Each row below holds a small network's activations on one input, seen along a few directions.
In each table, some parts of the input vary, and every possible input appears once, in random order.
A made-up example of a description, with smaller parts first: one of 2 separate values, together with either a single point or one of 11 places along a line or (one of 4 places along a line, together with one of 8 places around a ring).
Shared parts are said once, and a part with two or three values counts as separate values.
In the rows, zero is written as 128.

Other details of the inputs vary at random and push rows far along two fixed directions, the same in every table; ignore that.

Rows:
r1: [135  85 157 143  96 161 123 182 116 195 175 105 143 132 168]
r2: [130 138 128 118 200 146 124 158 101 153  99 177  24  87 110]
r3: [ 85 165 126 145 159  74 151  94 133  94  95  95 129 177 100]
r4: [136 114 143 104 108 154 131 144 106 193 185 164 131  89 161]
r5: [163 132 143 110  90 168 140 144  75 177 127 107 155  56 119]
r6: [177 139 133 124  41 139 140  74 134  57 120 113 236 114 109]
r7: [149 141 138 113 202 157 113 160 102 148  77 190   6  80  97]
r8: [ 90 125  89 135 159  93  97 113 171  90 106 113 110 194 131]
r9: [115 121 103 118 194 135  90 176 124 180  91 119  32 106 120]
r10: [132 121 157 118 112 148 144 150 109 191 197 152 131  94 164]
r11: [ 87 145 148 163 157  81 162 107 127  92  87 101 130 196  97]
r12: [133 104 134 124  99 154 112 169 123 196 184  98 140 113 169]
r13: [142 129  96 135 148 125  92 113 172  47  72 128 101 161 104]
r14: [150 131 138 107  89 147 140 136  87 188 137 105 166  61 125]
r15: [ 88 157 113 132 155  78 137  86 131  95  82 106 131 173  97]
r16: [144 123 115 121  68 114 142  81 167  69 183 161 217 128 153]
r17: [157 107  98 130  58 141 111 105 170  62 158 108 216 144 152]
r18: [ 89 130 146 163 169  90 155 112 155  78 127 162 108 200 127]
Description of these inputs: one of 3 separate values, together with one of 6 places along a line.
Changing only the choice among 3 separate values turns r10 into r12. The same change can be made to r4. Which row results?
> r8
Which other rows does r6 become when the choice among 3 separate values takes its other values? List them by row number.
> r7, r13
Which other rows does r11 become when the place on the line of 6 takes its other values? List them by row number.
> r3, r5, r6, r14, r15

Rows:
r19: [144 121 114 136  74 113 135  92 147  61 122 111 206 150 121]
r20: [146 107 164 122  88 158 136 152 104 203 172 120 154 105 155]
r21: [ 88 142 133 129 212 112 124 146 110 168  86 127  27 154 108]
r22: [133 126 139 127 141 137 123 137 135 127 132 154  99 121 125]
r23: [157 107 136 104  83 167 128 151 114 184 186 152 152  64 158]
r24: [126 144 120 140 108 107 125  81 152  55  97 119 173 166 110]
r25: [112 136 130 128 219 127 108 152 125 149  72 158   7 136 101]
r26: [112 154 107 135 132  98 122  73 150  47  87 119 149 176 100]
r27: [132 107 138 115  89 154 124 154 101 208 173 115 162  91 160]
r28: [131 157 126 130 111 107 149  84 136  68 127 130 170 145 117]
r29: [124 125 137 141 131 135 125 153 130 153 138  99 121 133 138]
r30: [ 88 135 114 130 204 103 112 159 117 173  86 117  37 139 110]
r31: [143  96 145 125  92 155 130 171  99 198 163 110 150 102 152]
r32: [136 126 119 135  92 111 147  81 148  61 113 127 196 156 116]
r33: [170 120 165 109  67 176 141 149  89 189 165 126 168  58 137]
r34: [128 133 124 136 105 111 150  94 143  65 114 131 177 145 110]
r35: [127 124 104 125 114 109 124  90 169  78 136 150 162 153 136]
r36: [103 118 117 151 110 100 134  98 155  74 128 117 182 189 134]
r37: [170 113 134 101  65 164 121 149  90 195 161 111 174  55 143]
r38: [ 91 147 104 150 158  87 126 102 169  63 110  98 123 199 119]
r39: [120 150 124 119 191 125 110 145  98 152  66 117  36 118  90]
r40: [123 145  94 135 123  97 128  88 163  56 106 102 165 148 110]
r41: [122 118 116 127 190 131 107 166 122 143  85 145  40 126 114]
r42: [145 122 125 131 129 144 112 144 146 119 135 125 118 121 139]
r43: [164 117 155 124  90 164 134 146 114 162 183 154 149  84 155]
r44: [104 151 117 118 219 111 121 137 104 158  51 137  26 115  83]
r45: [121 124 139 136 132 123 121 148 125 155 127 110 114 145 130]
r46: [141 137 122 136  92 109 125  90 151  65 112 110 180 156 114]
r47: [136 125 129 114 144 146 116 136 123 149 130 150  89 120 132]
r48: [172 120 148 120  83 174 125 156 101 176 151 100 154  67 136]
r49: [ 90 141 134 125 211 129 112 168  95 194  87 122  21 135 112]
r50: [147  97 139 134  74 159 138 160 118 172 181  98 184 103 161]
r51: [110 137  83 137 155  91 113 100 187  45 107 128 124 169 124]
r52: [161 112 147 105  81 176 127 150 108 178 187 148 144  75 156]
r53: [109 128 102 143 102  97 133  99 173  79 150  97 191 168 143]
r54: [117 147 130 126 198 131 122 148 112 146 110 161  31 118 115]
r55: [126 118 116 140 114 110 136  95 169  48 138 153 167 163 127]
r56: [160 109 137 106  80 180 111 150 108 179 174 139 147  84 161]
r57: [133 102 155 128  90 150 149 153 104 180 174 125 161 103 151]
r58: [115 137 148 132 135 125 145 134 109 155 154 126 119 129 141]
r59: [168 120 158 111  83 172 134 144  91 190 144 126 151  73 133]
r60: [124 122 109 118 141 133 107 133 134 137 123 147 107 117 135]
r61: [119 136 116 118 193 132  99 159 119 151  89 141  23 127 114]
r62: [166  91 142 114  81 174 130 150 114 171 172 150 160  86 157]
r63: [142 139 123 122  80 119 140  75 144  75 132 121 198 149 124]
r64: [ 92 136 123 160 148  79 156  97 152  62 120 132 143 190 124]
r65: [121 140 104 127 107 103 124  80 147  71 108 120 181 146 115]
r66: [108 134 132 135 100 101 144  91 153  82 158 119 182 176 137]
r67: [120 146 114 124 118  98 141  86 147  74 115 130 168 137 109]
r68: [136 125 115 137 107 108 112  98 175  53 128 133 162 174 132]
r69: [ 84 141 136 141 218 114 112 159 112 167  70 125  20 154 104]
r70: [114 156 117 127 211 127 113 148 108 141  62 108  23 117  85]
r71: [125 136 109 134 118 103 136  92 163  68 151 156 163 145 137]
r72: [109 140 141 153 124  93 150 100 148  85 143 127 158 175 134]
r73: [164  91 140 113  81 184 117 165 102 186 169 144 153  74 161]
r74: [ 81 141 111 142 150  70 141  89 166  69 118 126 141 186 120]
r75: [135 122 134 124 142 149 105 147 125 146 120 146  94 119 133]
r76: [110 137 124 130 202 129 118 150  96 149  51 131  43 118  86]
r77: [129 151 116 129 102  97 151  81 144  68 133 132 193 134 122]
r78: [172  92 135 117  86 184 120 175 113 178 175 126 150  68 163]
r79: [144 147 152 127 130 139 145 136 102 148 122 135 119  96 118]
r80: [165 121 150 121  71 160 159 139  93 156 162 133 186  74 142]
r81: [134 145 137 115 120 134 138 118 112 127 122 127 130 110 113]
r82: [139 105 147 110  88 153 136 152 101 217 180 121 162  87 161]
r83: [ 98 140 121 142 128  83 150  96 149  90 145 128 163 164 138]
r84: [111 133 103 118 204 118  99 159 126 153  81 145  24 121 112]
r85: [122 137 114 123 195 140 102 162 127 145 100 130  31 118 118]
r86: [116 111 138 136 138 127 140 141 117 158 128 127 120 141 132]
r87: [129 133 107 145 125 109 134 101 154  52  99 105 161 154 107]
r88: [165 103 149 122  92 172 139 160 100 175 183 157 148  70 158]
r89: [ 97 136 151 137 189 120 131 157 109 172 104 130  47 134 113]
r90: [106 135 113 141 113  90 126  94 161  73 132 105 165 197 130]
Changing only one part turns r48 into r29. The same change can be made to r79. Which row results?
> r72
Changing only one part turns r86 into r62. The same change can be made to r31. Which row results?
> r41
What is each input in this table made of?
> one of 3 separate values, together with one of 4 places along a line, together with one of 6 places along a line
Which other rows does r57 become when the choice among 3 separate values takes its other values? List them by row number.
> r34, r55
A walk changes only the place on the line of 4. It starts at r62 and steps to r25. List the rest of the walk in order.
> r47, r35
A walk changes only the place on the line of 6. It starts at r54 and steps to r52. List the rest of the walk in order.
> r47, r56, r61, r85
Which other rows does r59 become when the choice among 3 separate values takes its other values? List them by row number.
> r20, r25

Rows:
r91: [161 124 152 117 101 171 129 159  75 201 136 125 130  58 130]
r92: [111 146 108 135 148  90 126  88 148  56  80 129 135 164  99]
r93: [118 139 114 130 158 117 133 110 129 108  83 121 110 132  97]
r94: [ 98 125 127 141 198 117 130 148 128 129  98 152  56 149 118]
r95: [122 140 119 122 156 115 121 124 121 118  85 134  96 123 106]
r96: [119 125 110 150 101  87 129  87 188  50 142 112 193 187 144]
r97: [102 137 119 140 137 110 127  98 161  77 130 139 145 173 135]
r98: [119 143 110 119 176 114 124 126 135 118  80 133  77 126  95]
r99: [128 125 145 121  81 139 138 122 126 153 177 124 178 115 155]
r100: [135 115 126 124 111 151 125 154 111 167 165 125 131 108 152]
r101: [138 114 140 113 103 157 132 171  87 205 169 114 130  85 154]
r102: [137 139 130 130 111 122 129 112 124 104 113 126 152 125 115]
r103: [110 121 149 128 177 134 137 175  95 200 119 141  52 104 125]
r104: [192 115 149 109  42 179 139 134 108 157 186 122 202  65 158]
r105: [122 131 110 122 167 136 120 127 131 112  86 139  88 121 106]
r106: [156 127 134 118 100 145 119 130 112 139 138 137 138  94 129]
r107: [ 83 147 109 144 185  87 130 120 135  94  93 116  86 179 109]
r108: [106 133 126 135 193 110 114 163 132 161 101 121  51 136 117]
r109: [144 118 152 113 102 163 130 152 101 206 177 132 136  83 161]
r110: [113 124 112 146 113  90 123  94 182  56 143 116 173 183 137]
r111: [109 126 139 131 145 123 125 140 119 151 117 116 106 152 122]
r112: [126 149 122 131 185 131 120 135 126 110  80 140  52 124  96]
r113: [141 125 114 126  64 118 143  75 157  60 142 115 230 141 126]
r114: [106 125 122 143 144  91 138 104 157  78 131 144 129 175 126]
r115: [109 143 101 127 182 101 120 100 150  75  75 136  80 151  91]
r116: [119 154 114 134 175 100 124 101 150  56  82 134  85 159  92]
r117: [109 127 114 150  97  85 133  89 185  51 140 107 196 187 138]
r118: [128 116 112 134  83 128 132 110 147  85 167 122 196 155 157]
r119: [130 125 114 130  82 112 137 108 148  96 171 115 196 154 152]
r120: [120 123 133 127 150 127 120 141 123 155 119 125  90 147 131]
r121: [138 139 127 127 108 122 128 111 128 103 115 130 147 123 119]
r122: [131 129 144 117 115 140 131 141 119 178 165 131 135 107 148]
r123: [158 114 131 113  96 165 118 140 108 150 139 140 152  84 140]
r124: [147 104 156 122  75 165 134 151  95 202 173 108 167 104 154]
r125: [157 133 124 125  59 121 132  94 148  79 151 130 212 130 133]
r126: [107 133 117 139 134  90 126 100 165  79 117 121 140 197 122]
r127: [140 107 135 131 104 151 118 158 132 168 165 121 141 106 155]
r128: [136 144 143 121 161 146 130 151  96 154  97 124  75  95 103]
r129: [131 140 118 119 153 116 119 126 126 121  95 138 100 120 107]
r130: [ 93 133 134 148 197 104 142 142 118 141  93 136  64 151 109]
r131: [127 137 130 122 173 136 122 148  92 168  81 130  71  96 102]
r132: [106 127 138 135 178 127 119 169 114 181 109 113  65 120 121]
r133: [112 124 142 137 180 139 121 179 101 205 109 110  58 106 124]
r134: [138 134 123 128 132 137 117 127 125 108 106 143 119 119 119]
r135: [121 153 134 132 193 130 131 141 103 136  70 124  50 115  88]
r136: [120 126 119 140  93 114 143 108 133 102 155 105 191 155 143]
r137: [108 126 122 137 157 117 116 128 144 116 110 129  93 171 121]
r138: [101 140 140 129 158 122 130 135 118 155 125 128 100 132 125]
r139: [173 106 139 102  39 174 139 130 109 168 179 117 210  62 152]
r140: [140 138 105 144  67  99 129  58 183   5 134 136 224 176 125]
r141: [147  98 147 122 107 177 116 184 106 210 169 121 125  77 162]
r142: [111 128 118 147 113  79 148  86 177  49 143 138 183 193 132]
r143: [100 128 126 142 196 112 129 147 131 133 102 152  52 148 115]
r144: [133 112 142 124  70 137 132 125 131 141 167 113 183 141 151]
r145: [176 107 138 100  73 178 131 146  99 191 164 126 164  54 148]
r146: [118 137 111 122 194 134 115 142 123 139  73 141  42 111  94]
r147: [140 132 125 114 162 138 115 149 102 163  94 141  72  93 115]
r148: [117 130 140 121 150 138 122 143 114 174 144 138  91 112 136]
r149: [119 125 121 125 147 127 123 146 114 150 141 124  98 127 136]
r150: [109 135 130 132 154 129 121 132 134 141 131 141  97 134 131]
r151: [140 137 130 126 152 150 124 136 120 116 103 136  94 112 114]
r152: [128 150 120 134 131 110 137  94 148  58 101 124 138 150 106]
r153: [136 110 143 129 115 134 142 143 121 158 159 140 139 120 150]
r154: [159 105 140 111  75 169 133 165  91 205 194 117 160  77 172]
r155: [127 116 128 131  95 116 125 105 150 101 153 121 168 168 141]
r156: [144 116 162 117  78 171 140 151  90 217 189 119 171  76 161]
r157: [127 137 107 127 134 102 119  91 151  63 103 139 137 150 111]
r158: [157 138 126 127  72 123 141  89 156  62 149 122 204 137 128]
r159: [115 118 148 132 148 131 141 157 105 174 135 135 102 117 130]
r160: [125 149 120 129 182 115 116 131 118 122  71 142  56 126 100]
r161: [134 133  98 137  85  98 126  62 181  15 124 138 209 173 123]
r162: [163  90 152 112  45 185 125 154 107 188 199 123 194  98 176]
Changing only one part turns r137 into r162. The same change can be made to r161. Which row results?
> r123
Changing only one part turns r140 into r102. The same change can be made to r127. Which row results?
> r132
What is each input in this table made of?
> one of 8 places along a line, together with either one of 4 places along a line or one of 5 separate values
A walk changes only the place on the line of 4. It starts at r116 and steps to r106. List the rest of the walk in order.
> r157, r115
Which other rows does r136 become when the choice among 5 separate values takes its other values? List them by row number.
> r124, r130, r133, r156
Which other rows does r94 become when the choice among 5 separate values takes its other values? List them by row number.
> r97, r118, r141, r162
Which other rows agree with r98 in the place on the line of 8? List them by row number.
> r108, r119, r122, r125, r126, r129, r142, r158
